A small network was shown many inputs. Here are its activations along a few directions, one row for each input.
In each table, some parts of the input vary, and every possible input appears once, in random order.
A made-up example of a description, with smaller parts first: ring(8) and (point or line(11) or (values(3) and line(4))).
Shared parts are said once, and a part with two or three values counts as separate values.

Other details of the inputs shift rows strongly along two fixed directions, in all tables alike. That doesn't count.

Table:
x1: [ 11 -20  -3  -4 -21 -12  23  30  -6  17  -2   2 -17  22]
x2: [ 22  -3 -29   5 -25  -8  34  21 -26  12  -7   6 -13  36]
x3: [-16   1  16  -6  26   3 -10  -6  27  -1  -1 -11   1 -25]
x4: [ 21 -16  -7  15 -31 -11  27  25 -28   7  -5  15 -11  38]
x5: [ 12 -20   0   0 -18 -11  27  27  -7  17  -3   3 -16  23]
x6: [ 20 -14  -9   0 -31 -11  27  25 -22   6 -12  15 -20  29]
x7: [-16  -7  12   4  21  -4   3  13  25  12   8 -16   2  -9]
x8: [ 24  -6 -21   8 -29 -10  37  18 -26  11  -3   3 -15  44]
x9: [-22   4  12   0  26   2 -10  -4  22  -5   3 -11   6 -22]
x10: [-21   0  12  -1  23   3 -14  -2  26   1   8 -11   9 -21]
x11: [-18   2  14  -7  27   1 -11  -5  24  -3  -2 -11   2 -25]
x12: [-9 -3  5  3  7 -2  0  8 11  0  3 -5 -1 -4]
x13: [-10  -8  -3  -9  12  -9  10  20  16  14  -7  -6  -9  -9]
x14: [ -8 -10   5  -6  11  -9  14  17  19  12  -2  -7 -11  -4]
x15: [ 10  12   2   9 -21  20 -31 -31 -30 -28  -7  23  11 -10]
x16: [ 16  20 -11   4 -16  21 -28 -39 -30 -24  -4  12  11  -3]
x17: [-12  -8   2   2  12 -11  13  19  15   7   3  -8  -5  -1]
x18: [ 18  19 -17   0 -18  22 -31 -35 -28 -22  -3  13   9  -7]
x19: [-18  -2   2   3  23  -5   3  14  20   9  -2 -11   2 -15]
x20: [ 26   8   7   5 -38  23 -39 -41 -40 -32  -9  31   4  -3]
x21: [ 29  16  -8   6 -35  28 -40 -48 -41 -26   5  22  11   4]
x22: [ 13 -10 -17   4 -14 -13  36  21 -10  19   2  -6  -9  35]
x23: [-15   7   6   0  13   8 -20 -10   9  -7  -1   0   9 -23]
x24: [-15   9   5  -1  31   6 -12 -12  25   9  13 -22   9 -15]
x25: [-15   7   2  -1  13  10 -21  -9  10  -5  -2   1   9 -25]
x26: [-11   5  30 -13  20  -6 -11 -16  16 -11   7   5  15 -17]
x27: [-16  -4   7  -6  23  -7   5  11  22  10  -7 -13  -2 -17]
x28: [ -8  15  -3  -4  20   7 -17 -18  11  -5   6 -12   7 -15]
x29: [ 22  -3 -28   4 -27  -9  33  20 -27  13  -6   6 -12  38]
x30: [-10   2   3  -8  22 -25  30  13  24  14  19 -14   9  15]
x31: [ 26  19 -11   7 -33  25 -32 -50 -43 -35  -3  22   9   4]
x32: [-15  -5   5  -9  21  -8   3  14  23  11  -6 -13  -3 -17]
x33: [-14   3  13   1  11  10 -24 -10  15  -4   9  -5   9 -20]
x34: [-11   4  -4  -3  25  -6   8   7  24  13   8 -25   0  -4]
x35: [ -4   2  -7  -1  12  -2   6   2  12  13   8 -12   3   4]
x36: [  8  13  18   1 -20   7 -25 -33 -26 -34   9  31  20   3]
x37: [ 10 -16  -3   9 -17 -13  32  26 -11   7  -2   3 -12  26]
x38: [  9 -14  -9  -3 -14 -12  27  28  -9  12 -13   6 -15  15]
x39: [-10   2  13  -7  13   8 -23 -11  16  -4   0  -3   5 -23]
Each input here is: values(3) and (point or (values(2) and line(6))).
The inputs of x15 and x27 match in every part but the values(3) part. If x23 is changed in the same way as x15 into x27, which row does it become?
Answer: x32
Which other rows does x38 become when the values(3) part takes its other values? List them by row number.
Answer: x2, x19
Which other rows agree with x30 in the values(3) part? List them by row number.
Answer: x2, x8, x16, x18, x21, x22, x24, x28, x29, x31, x34, x35
Which other rows does x4 become when the values(3) part takes its other values? List them by row number.
Answer: x20, x22
Which other rows does x25 become when the values(2) part takes its other values? List them by row number.
Answer: x19

Table:
x40: [ 15  -6 -21   0 -15 -22  46  29 -18  15  -3   8  -7  39]
x41: [  5  11  -5 -11   9   9 -15 -19   5  -2 -10  -7  -3 -17]
x42: [  0  11  -8 -12  11  10 -11 -14   9  -3  -7  -7   2 -19]
x43: [  7 -26   4  -8 -20 -28  44  51  -3  19 -18  13 -29  16]
x44: [-13  -5  35   3   9  -4 -12  -6  12 -14   7   7  11 -12]
x45: [ 26   0 -30  16 -47  13   0   0 -47 -11 -15  15 -12  25]
x46: [-19 -10  28  -2  18 -15  17  21  20   6  -6   0  -2  -9]
x47: [ -4   5   0   2  10  11 -14 -16  12   2  15 -14   9  -8]
x48: [ 18  -7  10   1 -41  18 -32  -8 -30 -21 -13  37 -11  -9]
x49: [-11   8  -5  12   9  11 -14 -16   5  -7  11 -10  10  -8]
x50: [ -5  -6  27  -1  -6   7 -26  -4   3  -8   5  14   5 -13]
x51: [ -2  10 -10  -8  12   9 -15 -13   4  -1  -8  -5   6 -21]
x52: [ 27  -9  19   2 -48  -8   4   4 -39 -15   2  40  -3  32]
x53: [ -6   6 -15   5   7  15 -22  -7   3  -1  -4  -9   1 -20]
x54: [ -7   2  31 -13   3  -2 -15  -5   3 -14  -1  17   4 -17]
x55: [-14   0 -16  -9  26  -9  12  19  19  15  -9 -17  -2 -12]
x56: [ 24  16  -9   7 -32  12 -19 -35 -44 -29   8  27  16  20]
x57: [ 24 -16 -24   6 -25  -7  32  32 -13  26 -10  -7 -31  34]
x58: [-10  16  -3   1  15   1  -5 -20   3 -14   2  -2  12  -9]
x59: [ -3   6 -11   4   6  18 -24 -10   3   2  -3  -9   1 -19]
x60: [  0  11  10  -5  13   0 -10 -26   9  -8  16 -11  11   1]
x61: [ -4   6  -2   7   7  13 -18 -18   5   2  13  -8  12  -8]
x62: [-21 -20  24   9  14  -9  10  27  26  15   1  -9  -2  -5]
x63: [ -2  13   7  -4  13   2  -7 -24  10  -9  18  -6  15  -1]
x64: [-11  -5 -11  -2  20   2   7  19  25  23   0 -26 -11  -9]
x65: [  0   6   4   3   7  12 -17 -22   8   2  13 -14   4  -5]
x66: [-19  -6  -9   4  25  -9  14  19  25  23  14 -24   5   0]
x67: [ 20  18  -8  12 -31  11 -16 -37 -43 -35   8  24  14  20]
x68: [  7 -12 -30   1 -11 -20  45  36 -11  14 -15  -4 -19  26]
x69: [ -8   5   0 -10  24 -11  20   7  21  12   5 -13   4   3]
x70: [ -4  11   4  -1  15   1 -11 -22   6  -7  17  -5  18  -2]
x71: [ -7   4   3 -11  24 -13  18   4  21  14   3 -17   1   4]
x72: [ 15 -16   6   3 -36  -3  10  15 -29 -10 -26  29 -18   6]
x73: [ -4 -10 -13  -6  12 -27  48  36   9  28   4 -12  -5  26]
x74: [-13 -10  18   6   2  11 -23   3  11  -8 -13   6  -7 -29]
The inputs of x58 and x49 match in every part but one. If x69 is changed in the same way as x58 into x49, which row does it become?
Answer: x47
Describe the family of inputs behind these rows.
Answer: ring(5) and (values(2) or line(5))
Which other rows does x55 become when the ring(5) part takes its other values? List them by row number.
Answer: x40, x53, x56, x66
Which other rows does x62 become when the values(2) part takes its other values? List them by row number.
Answer: x50

Table:
x75: [-20  -7  21 -13  29 -13   6  14  34  15   1 -12   0 -19]
x76: [ -4   5 -16   2   8  -2   7   1   1   4   5  -9   5   5]
x77: [ -3   4  13   7  -2  15 -27 -20  -2 -16   4   7   8 -14]
x78: [-13  26   2  -2  22  31 -56 -50   9 -25   1  -7  20 -46]
x79: [ 11  -2  -3 -10 -10  -4   6   7  -7   1 -12   8 -12   2]
x80: [ 17  12  -9   5 -27  14 -18 -25 -36 -29 -14  28   4   0]
x81: [ 18 -14   1   3 -29  -9  18  17 -17   7   5  11  -9  30]
x82: [  5 -10   9   0 -12  -4   6  10  -7  -1 -10  14  -7   3]
x83: [ -5 -12  -6   5   7  -7  22  25  15  22   3 -16  -9   9]
x84: [ 17 -11 -21   4 -27  -2  17  22 -21  11 -13   2 -20  20]
x85: [ 21 -10 -12   2 -25  -3  17  15 -18  15   1   3 -12  28]
x86: [ 26  12  -2  -8 -30  14 -20 -28 -32 -22 -13  27   0  -1]
x87: [ 23  -6 -20  -3 -24  -5  20  15 -20  13  -7   3 -13  26]
x88: [ -3   9  14  -3   3   6 -22 -20  -4 -18   0  14  14 -15]
x89: [  5 -13   4   3  -9 -13  23  21   0  13   8   0  -7  23]
x90: [  2 -12   4   3 -11 -13  21  23  -8   7  -7   9  -7  15]
x91: [ -9  15 -10   4  13  15 -25 -22   1 -12  -2  -5  11 -21]
x92: [ 13 -12  -4   9 -27 -10  20  17 -21   5   6  12  -6  32]
x93: [  9  -4   5  -4  -3 -24  38  11  -3   6   3   5  -3  31]
x94: [-20 -10  20  -7  27  -7  -2  16  37  17   8 -20  -4 -16]
x95: [ 13  19  -6   0 -16  33 -48 -46 -22 -26  -8  13   8 -23]
x96: [-16   4  -4  -3  26   5  -5  -1  23   7   0 -21   1 -21]
x97: [  1  11   3  -6   2  13 -24 -22  -3 -16 -13   9   2 -24]
x98: [  5 -13   7   7 -17   2  -2  12  -5   1  -3   7 -11   5]
x99: [  5  -3  -8  11 -11   4   5   3 -10   4   2  -1  -4  11]
x100: [ 17  11  -4   1 -26  17 -21 -29 -32 -27 -13  25   2  -6]
x101: [-27   8   5 -10  41  -7   1  -1  34   4   3 -19   9 -25]
x102: [  8   4   0   6 -14  22 -32 -21 -12 -12  -3   4  -1 -13]
x103: [ 11  13   1  -9 -10  10 -20 -25 -15 -19  -6  15   5 -10]
x104: [ 22  -4  -5  20 -49   8  -8  -9 -48 -22   0  32   1  26]
x105: [-25  -8  18  -7  30 -11   4  16  34  10   0 -11   2 -21]
x106: [-28  23   7  -2  35  16 -43 -34  19 -27   0  -3  23 -48]
x107: [  8  -6 -14   7 -10  -7  19  15  -8  14   7  -4  -3  25]
x108: [ 12   1   5   2 -10  -7  14  -8  -9  -3  14   1   4  26]
x109: [ 23   3 -14  -4 -19 -18  38   3 -24   0  -2   9  -6  39]
x110: [  2   2 -22   9  -7   2   8   5 -12  -2  -3  -1  -1  10]
x111: [-17  -1  -2 -12  33  -5   1  13  35  21  -1 -29  -6 -19]
x112: [-23   7   8 -13  40  -7   0  -1  35   6   3 -19   6 -26]
x113: [  3 -17   4   6 -11  -9  21  26   2  12   3   1 -11  17]
x114: [  9  -6 -16  -4  -5  -9  26  20  -2  18  -1  -8 -10  19]
x115: [  5 -18   9  -7  -8 -17  21  29   3  13  -8   5 -15  11]
x116: [  8  -3 -24   1  -4 -11  29  20  -6  15  -1  -6  -6  23]
x117: [  7  -4  -5  -3 -11  -1   5  10  -8  -1 -17   8 -14  -1]
x118: [ 13   0 -11   2  -3 -12  33   7  -3  14  12 -10  -3  35]
x119: [ -6  11  14   5   2  14 -34 -29  -3 -22  12   7  18 -14]
x120: [  4   4 -10  -1  -5  -8  14   4 -11  -5  -4   8   1  11]
x121: [-25  16  24   3  23  18 -51 -39  10 -33   2   7  26 -46]
x122: [ -4 -13  -6   4   7  -6  20  26  15  24   0 -16 -12   7]
x123: [  6  18  -2  12 -14  30 -45 -45 -23 -28   3  14  15 -16]
x124: [  1 -20   7  -1  -8 -13  20  32   3  11 -12   5 -17   8]
x125: [-27  -6  13  -1  31 -11   6  16  30   6   1 -10   6 -18]
x126: [  3   1 -11   9  -8   0   7   2 -11   2   9  -1   3  16]
x127: [-23 -10  17  -1  27  -5   0  16  35  14   6 -19  -2 -18]
x128: [ 9 -9 -9  1 -7 -7 22 19  0 20  6 -7 -8 22]
x129: [-28  -3  15  -5  33 -15   9  13  30   7   7 -13  10 -14]
x130: [-31  -3  22 -13  46 -17   6  14  46  16   7 -21   8 -23]
x131: [ -3 -15  10  -3   5 -13  20  25  18  21   6  -9 -10   9]
x132: [-24   2   2  -7  35  -9  10  13  31   9  -4 -18  -1 -20]
x133: [ 11  -5  -4   1 -12   4  -1   5  -6   9   1  -2  -9   9]
x134: [-29   2   7  -7  48  -7   4  10  47  24  15 -36   6 -18]
x135: [  1  28   0  -3   6  33 -56 -58  -7 -28   2   2  21 -33]
x136: [ 41  16 -22   3 -45  11   0 -34 -54 -20   1  20   4  36]
x137: [-22   3  -3   9  26   5  -6   1  21   3  10 -20   8 -13]
x138: [  2  -8   1  12 -12  -1   5   8  -9  -3   3   8  -1  11]
x139: [ 18   5  13  -1 -29  11 -23 -27 -30 -24  -3  30   8   0]
Describe the family of inputs behind these rows.
Answer: ring(5) and (point or (values(2) and line(6)))
The inputs of x89 and x134 match in every part but the ring(5) part. If x113 is changed in the same way as x89 into x134, which row does it become?
Answer: x83
The inputs of x102 and x98 match in every part but the ring(5) part. If x133 is changed in the same way as x102 into x98, which row does it become?
Answer: x94
Which other rows does x122 become when the ring(5) part takes its other values? List them by row number.
Answer: x82, x95, x97, x127
A walk changes only the line(6) part. It starts at x110 and steps to x91. List the rest of the walk in order.
Answer: x78, x96, x95, x84
Which other rows does x126 become when the values(2) part takes its other values? List them by row number.
Answer: x137
